Each row below holds a small network's activations on one input, seen along a few directions.
In each table, some parts of the input vary, and every possible input appears once, in random order.
Descriptions start from the smaller parts, as in this example, which fits no table here: one of 4 places along a line, together with either a single point or one of 11 places along a line or (one of 3 separate values, together with one of 8 places around a ring).
Shared parts are said once, and a part with two or three values counts as separate values.
In the rows, zero is written as 128.

Other details of the inputs shift rows strongly along two fixed directions, in all tables alike. That doesn't count.

Rows:
row 1: [103 113  90 135 159 210 154  34 125 115 192 116 115 102 118  99]
row 2: [142 120 126 137 149 145 133 122 119 137 107 134 143 123 134 134]
row 3: [106 174  58 118 145 160  60 106 187 159 181 132 134 159 140 127]
row 4: [ 91 202  75 110 108  98  41 168 222 145 160 123 123 186 134 140]
row 5: [121  97 120 134 152 177 175  60  81  94 156 104 119  94 135 120]
row 6: [135 119 156 142 129 107 151 155 145 130 114 155 128 136 130 142]
row 7: [129 159  75 121 136 143 108 113 173 145 159 123 113 159 146 128]
row 8: [111 123  93 126 141 193 122  43  96 123 178 104 136  95 125 111]
row 9: [139  97 120 136 164 182 182  69  84 104 154 127 126 102 143 124]
row 10: [134 145 162 127 116  79 118 184 148 119  98 142 140 157 134 129]
row 11: [127 130 131 128 137 126 111 123 135 133 125 125 141 137 132 116]
row 12: [125 148  93 122 129 153  89 116 146 151 144  98 127 129 115 133]
row 13: [134  90 153  96  89  36 118 218 128 140  82 191 108 109  87 132]
row 14: [145  98 167 135 132 144 150 102  61 114 118 115 134  93 121 123]
row 15: [127 142 146 124 106 107 125 150 121 113 126 127 136 129 130 134]
row 16: [118 120  82 121 149 212 141  50 104 114 198  90 107 100 128 117]
row 17: [132 153 131 135 105  75 106 189 199 156 108 150 119 178 134 141]
row 18: [128  80 176  94 110  94 173 170  49 144  79 171  93  89  94 114]
row 19: [129 117 129 125 126 139 158 110 106 109 140 110 125 106 135 133]
row 20: [ 90 155  85 128 122 136  95 118 191 138 170 120 113 146 123 132]
row 21: [145 124 143 136 131 138 154 107  95 111 120 142 135 133 134 118]
row 22: [151  83 149 146 155 183 182  45  42 108 123 131 140  90 133 102]
row 23: [124 167 109 114 122  88  93 183 203 142 127 126 125 171 144 138]
row 24: [113 188  81 114 128 124  67 152 199 146 164 145 131 176 141 139]
row 25: [157  68 182 148 152 146 194  99  49 102  75 121 151  87 125 113]
row 26: [115 131 126 131 128 122 107 118 126 128 128 119 139 130 130 129]
row 27: [136 160 159 120  96  71  96 205 152 130 108 128 126 159 127 146]
row 28: [138 100 198 145 100  75 174 179 111 113  84 137 130 112 122 142]
row 29: [158 128 148 140 121  91 125 173 134 145  62 139 143 149 139 134]
row 30: [151 103 218 148  94  50 163 221 118 121  67 138 123 127 119 148]
row 31: [151  90 181 143 119 107 169 145  70 114  66 118 151  97 122 135]
row 32: [ 90 169  33 120 145 183  63  69 179 152 182  95 125 137 123 124]
Each input here is: either one of 2 separate values or (one of 5 places along a line, together with one of 6 places along a line).

Rows:
row 33: [107 125  74 105 145 162 123  85 125 124 177 147 112 112 124 114]
row 34: [102 153 102 133 142 173 109  69 137 107 187  99 137 135 136 116]
row 35: [114 131 108 118 121  92 117 158 171 144 114 137 116 134 123 131]
row 36: [140 123 157 138 135  99 159 145 129 102 101 137 140 143 152 132]
row 37: [125 134 133 119 117  97 114 166 151 144 128 176 115 150 119 129]
row 38: [119 152  87 126 153 186 131  78 140 119 180 102 115 143 148 121]
row 39: [ 87 135  86 120 127 171 105  77 138 131 177 102 118 107 105 110]
row 40: [155 133 154 144 138 123 125 125  96 132  78 125 162 145 151 125]
row 41: [103 125  84 129 139 178 125  73 155 148 170 135 105 121 110 108]
row 42: [121 139 147 137 115  97 105 164 152 123 123 112 143 131 129 147]
row 43: [138 135 120 122 125 103  86 157 140 167  76 126 139 139 117 124]
row 44: [145 146 111 134 135 128  89 140 143 157  96 119 160 140 133 140]
row 45: [130 151 135 143 131 121 127 139 171 128 133 145 134 169 144 126]
row 46: [155 116 147 113 128  95 105 159  88 145  77 151 144 128 123 123]
row 47: [119 137 125 123  99 105 116 154 145 141 123 115 113 129 112 131]
row 48: [105 132  75 112 139 179 128  82 141 148 172 105  96 114 118 117]
row 49: [133 138 129 143 124 111 116 158 182 142 126 143 131 151 132 145]
row 50: [113 148 144 107  98  81  91 185 143 128 123 147 128 138 116 133]
row 51: [130 145 121 136 109 114 106 153 157 129 137 107 128 137 131 149]
row 52: [162  74 190 148 141 136 209 126  60  98  93 117 130  87 134 140]
row 53: [143  85 163 152 150 200 210  30  26  70 150 101 133  83 135 109]
row 54: [153  85 197 126 107 104 186 146  40  98  95 146 124  91 115 126]
row 55: [125 143 114 100 120 110 112 163 140 146 144 143 105 141 127 134]
row 56: [150  88 168 144 135 107 179 141 105 102  91 134 143 105 138 142]
- Describe the family of inputs behind these rows. => one of 4 places along a line, together with either a single point or one of 5 places along a line
- Changing only the place on the line of 4 turns row 55 into row 38. The same change can be made to row 54. Which row results? => row 53
- List by row number the other rows that have the place on the line of 4 in common with row 56. => row 42, row 44, row 49, row 51, row 52
- A walk changes only the place on the line of 4. It starts at row 45 and steps to row 49. List the rest of the walk in order. => row 41, row 37
- List by row number the other rows that have the place on the line of 4 in common with row 48. => row 35, row 39, row 41, row 43, row 47

Rows:
row 57: [139 109 146 166 162 182 176  68 102 115 125 106 144 118 146 122]
row 58: [148  66 155 132 144 145 173 110  60 125  90 124 131  73 113 127]
row 59: [118 132  95 114 130 117 102 144 161 159 111 123 125 130 121 130]
row 60: [146 112 191 153 131 122 167 122  89  87 104 102 150 117 140 131]
row 61: [109 187  83 130 113 124  68 133 202 129 164 100 141 164 145 149]
row 62: [ 92 149  52 108 136 158  89 112 200 151 196 135 101 135 120 131]
row 63: [148  88 162 117 131 112 140 143  56 127  81 145 136  92 113 123]
row 64: [139  81 172 132 127 140 188 103  56 104 121 166 116  95 107 105]
row 65: [117 103 124 118 138 151 159  82  90 113 151 157 110 108 118  99]
row 66: [114 170  68 100 115 128  42 144 168 178 151 135 120 146 110 127]
row 67: [137 107 109 159 162 189 163  51 110 108 146 107 150 110 143 124]
row 68: [135 161 160 140 105  71 100 190 172 119 104 109 151 162 150 150]
row 69: [141 104 183 116 112  60 143 203 107 120  87 176 124 123 120 137]
row 70: [125 138 156 150 132 150 146 106 114 107 135  95 140 131 145 130]
row 71: [ 84 169  80 106 105 112  85 143 200 139 182 131  95 157 123 124]
row 72: [130  97  99 129 143 187 137  69  96 146 148 113 120  86 107 120]
row 73: [126 109 190 121  99  49 160 207 122 107  90 149 120 122 121 139]
row 74: [145 133  72 127 168 210 163  58 122 125 179 103 107 129 158 126]
row 75: [112 170 102 104  98  82  65 193 196 163 151 167 110 165 116 137]
row 76: [126 136  90 132 162 202 117  37 106 114 174 119 149 122 140 105]
row 77: [126 163 111 151 142 131 102 134 192 147 128 108 142 171 148 139]
row 78: [119 123 108 145 145 194 146  44  99  91 176  89 145 104 139 122]
row 79: [111 160 119 141 135 157 111 100 149 116 161  88 137 146 142 130]
row 80: [ 86 177  68 103 100 126  65 148 209 151 207 126  96 150 112 138]
row 81: [124 194 121 127 120  91  58 185 198 160 115 138 147 200 151 139]
row 82: [130 118 168 112 111  58 140 195 125 125  89 174 124 135 122 129]
row 83: [113  92 143 120 129 146 167 107  85  95 160 131 109  83 112 125]
row 84: [161  83 181 151 148 142 184  90  39  88  92 141 166 101 140 119]
row 85: [116 100 110 134 139 182 168  69 119 122 169 137 104 102 109 111]
row 86: [135  84 117 136 146 193 166  55  75 131 130 116 119  82 105 107]
row 87: [103 172  75 107 101 127  60 146 182 160 156 108 110 148 109 129]
row 88: [152 109 182 132 103  38 136 218 134 151  32 143 130 141 127 141]
row 89: [145 159 156 132 123  76  92 183 159 134  89 142 156 176 146 136]
row 90: [106 184  50  99 114 137  34 136 188 180 157 134 115 163 110 117]
row 91: [138  86 146 117 142 137 157 102  48 121  93 139 136  85 114 109]
row 92: [138 112 186 133 101  33 154 223 159 134  64 166 116 150 130 142]
row 93: [ 79 174  26  93 129 169  54  91 182 157 195  95 111 131 115 119]
row 94: [131 144  85 116 149 205 156  64 102 103 197  87 104 122 153 126]
row 95: [170  70 200 175 154 139 213  97  61  89  76 119 160  95 146 127]
row 96: [172 105 220 168 129  62 172 192 123 111  37 130 160 144 148 148]
row 97: [118 106 121 121 127 153 144  85  83 120 135 107 116  96 115 110]
row 98: [118 140 160 122  85  67 124 203 163 127 119 146 107 147 113 139]
row 99: [145 104 129 163 155 171 172  65 104 104 126 113 151 107 142 133]
row 100: [145 159 143 134 114  73  93 181 158 132  89 149 159 169 147 148]
row 101: [ 84 169  28  93 128 174  45  97 177 158 203  95 110 124 111 127]
row 102: [180 133 182 119 124  70 157 208  96 121  67 155 130 162 162 145]
row 103: [140  87 149 123 135 137 158  96  48 123  94 141 128  95 116 103]
row 104: [147  95 191 138 105  66 167 199 128 131  85 161 119 121 117 149]
row 105: [126 127 113 140 167 204 137  37  86 114 161 117 146 123 137 105]
row 106: [118 143 111 112 103 117  87 153 140 150 139 111 119 122 108 139]
row 107: [120 133 139 119 112  61 125 204 186 142 101 157 117 149 127 143]
- Changing only one part turns row 75 into row 104. The same change can be made to row 66. Which row results? => row 72
- Describe the family of inputs behind these rows. => one of 3 separate values, together with either a single point or one of 6 places along a line or (one of 2 separate values, together with one of 5 places around a ring)
- A walk changes only the place on the line of 6. It starts at row 61 and steps to row 78. List the rest of the walk in order. => row 68, row 60, row 79, row 70
- Which other rows does row 73 become when the choice among 2 separate values takes its other values? List them by row number. => row 93
- A walk changes only the place on the line of 6. It starts at row 81 and steps to row 105. List the rest of the walk in order. => row 89, row 76, row 84, row 100

Rows:
row 108: [ 91 200  19 123 146 208  68  59 219 144 235  87 113 170 148 125]
row 109: [136 109 149 130 124 129 145 126  96 128 112 135 125 115 117 121]
row 110: [119 136 135 122 111  98 112 157 147 130 124 136 127 138 121 132]
row 111: [119 176 112 111  97  43  62 237 227 165 109 146 122 178 131 157]
row 112: [139 109 132 123 133 142 148 116  93 128 122 134 122 112 123 122]
row 113: [153 125 169 154 132 114 140 138 108 112  84 101 161 130 148 141]
row 114: [120 140  71 142 174 217 127  23 131 121 185 118 142 129 145 108]
row 115: [130 106 138 123 131 134 152 115  95 110 131 134 126 106 124 125]
row 116: [140 107 149 126 126 106 149 153 112 131  97 137 123 117 124 131]
row 117: [142  83 159 127 143 158 184  86  41  99 125 130 125  85 123 114]
row 118: [123 136 134 124 110  88 108 175 160 148 104 137 122 143 122 133]
row 119: [125  99 150 136 126 130 156 117 103 115 123 133 129 102 117 125]
row 120: [127 137 148 122 111  97 113 163 132 133 114 138 127 140 122 130]
- Describe the family of inputs behind these rows. => either one of 3 separate values or (one of 2 separate values, together with one of 5 places around a ring)
